Each row has a name. After each piece below comes the name of the row it's from, unless a question asks for something else. Each question is about the rows just above it. Some pieces are copies with a little noise. Places in a row count from 1.

Columns, left to right: D T Q X A K F
<59>: .12 -.06 .35 -.37 -.03 .41 -.40
<16>: .01 .07 -.47 .23 .00 -.47 .25
<6>: .07 -.85 .20 .33 -.59 .16 .37
<97>: -.47 .26 .37 -.22 -.17 .39 -.20
asked: .00 .08 -.47 .23 .00 -.48 .25
<16>
.35 -.47 .20 is in which column, read top down?
Q
Which column holds this, read top down? .12 .01 .07
D
asked: .13 -.07 .35 -.36 -.03 .42 -.39
<59>
Table of tags by key:
.26 -> q925
.25 -> q753
-.06 -> q113
-.40 -> q214
-.05 -> q273
-.85 -> q90
The tag of <59>, keyed by place 2:
q113
Which row holds this, read backwards? .37 .16 -.59 .33 .20 -.85
<6>
Which row holds this, read backwards? .23 -.47
<16>

Columns, left to right: E M B H S Y P W
<178>: .16 .47 -.20 -.29 .28 .70 .14 -.03
<166>: .21 .33 .00 .06 .27 .15 .45 -.40
<173>: .27 .62 .02 -.65 -.18 .42 -.04 .18
<21>: .31 .34 .31 .03 -.24 .11 .58 -.36
<116>: .34 .52 .30 -.42 -.52 .08 .27 .04
<163>: .33 .36 .37 -.01 -.20 .04 .50 -.44
<120>: .21 .33 .00 .06 .27 .50 .45 -.40
<117>: .23 .33 .10 .06 .28 .38 .41 -.53
asked: .22 .36 .10 .07 .28 .36 .41 -.53
<117>
Which row holds -.36 .58 .11 -.24 read backwards?
<21>
asked: .27 .63 .01 -.66 -.19 .42 -.05 .19
<173>
asked: .35 .53 .31 -.43 -.51 .08 .26 .04
<116>
Which column holds .21 .23 top down?
E
asked: .21 .33 .00 .06 .28 .15 .45 -.41
<166>

Columns, left to right: V U J G Z
<14>: .28 .15 .08 -.77 .26
<121>: -.27 -.27 .01 .48 -.60
<20>: .23 -.11 .02 -.67 -.29
<208>: .22 -.28 -.13 -.36 -.58
<141>: .36 .19 -.10 -.48 .48
<46>: .23 -.15 -.01 -.61 -.37
<125>: .23 -.15 -.01 -.60 -.36
<63>: .23 -.77 .26 .15 .08
<203>: .23 -.04 .07 -.76 -.17
<55>: .24 -.05 .06 -.74 -.19
<88>: .22 -.28 -.41 .01 .62
Which column holds this, read top down? .08 .01 .02 -.13 -.10 -.01 -.01 .26
J
-.15 -.77 -.04 -.05 -.28 is in which column, read top down?
U
Which row holds this, read backwards? .26 -.77 .08 .15
<14>
Put .08 .15 .26 -.77 .23 back in order: which row is it?
<63>

Columns, left to right: kurep Vage kerov sukes Lazo rad Sabuf Baf nep Sovog
<118>: -.32 -.50 -.28 -.11 .71 .66 -.83 .06 -.35 .31
<13>: .42 -.11 -.50 -.28 .71 -.22 .19 .14 .16 .86
<32>: .29 .12 -.64 .33 .28 .19 .22 .24 .40 -.31
<83>: .14 .59 -.85 .19 .04 .10 -.38 .92 -.55 -.78
tags:
-.11 -> q887
.32 -> q655
.41 -> q461
.33 -> q336
-.12 -> q689
.40 -> q254
-.31 -> q59
Join <32> by its entry at place 4:
q336
.71 -.11 -.28 -.50 is which row, read backwards?
<118>
asked: .15 .57 -.86 .18 .03 .11 -.39 .92 -.56 -.78
<83>
-.83 .19 is in which column, read top down?
Sabuf
asked: .14 .59 -.85 .19 .04 .10 -.38 .92 -.55 -.78
<83>
Which column holds this, read top down? .16 .40 -.55
nep

Columns, left to right: Nul fof big nipa tafab viviv zibe
<66>: .90 .02 .47 .92 -.89 .05 -.56
<71>: -.10 -.08 .79 .47 .02 -.56 .04
<44>: -.89 .90 .92 .47 .02 .04 -.56
Which row holds these entries in another order? -.89 -.56 .02 .04 .47 .90 .92
<44>
.04 -.56 .02 .47 is which row, read backwards?
<71>
Table of tags by key:
-.88 -> q796
.47 -> q868
.48 -> q361
-.89 -> q843
.92 -> q804
.93 -> q390
Look up the entry of <66> at place 4 in the table:
q804

Columns, left to right: Bot vosif Mit zufu gobu Dutaf zalil lig siz
<67>: .39 -.39 .23 -.16 .39 .33 -.39 -.27 .28
<175>: .14 -.14 .17 .09 .07 -.26 .04 .11 -.13
<78>: -.14 -.24 -.05 .26 .60 -.21 .07 .71 -.52
<143>: .29 .11 .21 .07 -.43 .32 .45 -.57 .44
<179>: .50 -.04 .28 -.37 .03 -.01 .56 .42 -.04
<42>: .38 -.08 .48 -.37 .05 -.05 .77 .29 -.19
<5>: -.14 .32 .04 .45 .14 .20 -.69 -.78 -.44
<79>: .17 .12 .07 -.26 .04 .11 -.13 -.61 .53
<119>: -.01 .39 .52 .20 .22 .49 -.03 -.72 -.42
<169>: .28 -.48 .07 .16 .03 .13 -.50 .38 .39
Which row holds -.13 .11 .04 -.26 .07 .09 .17 read backwards?
<175>
-.13 -.52 is in which column, read top down?
siz
asked: .29 .12 .21 .07 -.42 .31 .44 -.57 .44
<143>

Columns, left to right: fis fotud tamiz bolu sasev radev matu
<53>: -.15 -.14 .13 .08 .03 -.19 .03
<144>: -.18 -.30 .10 -.28 .07 -.37 -.16
<106>: -.65 -.43 -.26 .36 -.05 -.38 -.37
<19>: .25 .07 .22 -.28 .25 -.12 -.19
<103>: .16 .18 -.11 .11 -.22 .17 .20
<58>: -.38 -.43 .09 -.04 -.12 -.88 -.15
<47>: .21 .15 .26 -.09 -.05 -.38 -.37
asked: .21 .15 .26 -.09 -.05 -.38 -.37
<47>
asked: .27 .06 .21 -.29 .26 -.11 -.18
<19>
.10 -.26 is in which column, read top down?
tamiz
Which row holds these entries in another order? .13 .08 -.19 .03 -.14 .03 -.15
<53>
asked: -.37 -.42 .10 -.03 -.13 -.89 -.16
<58>
Put -.26 .36 -.43 -.05 -.38 -.65 -.37 back in order: which row is it?
<106>

Columns, left to right: gota gotis tuga nuzal bamo
<72>: .00 .56 .03 .11 .72
<93>: .07 .14 .89 .08 .54
<149>: .00 .62 .03 .12 .79
<64>: .00 .69 .03 .14 .89
<146>: .00 .63 .03 .13 .82
<109>: .00 .69 .04 .14 .89
<133>: .00 .60 .03 .12 .78
Table of tags by key:
.56 -> q305
.72 -> q78
.55 -> q149
.73 -> q268
.78 -> q371
The tag of <72>, keyed by place 5:
q78
Which column holds .00 .07 top down?
gota
Where do .07 .14 .89 .08 .54 appear?
<93>
Which row holds .89 .14 .04 read backwards?
<109>
Which row holds .00 .69 .03 .14 .89?
<64>

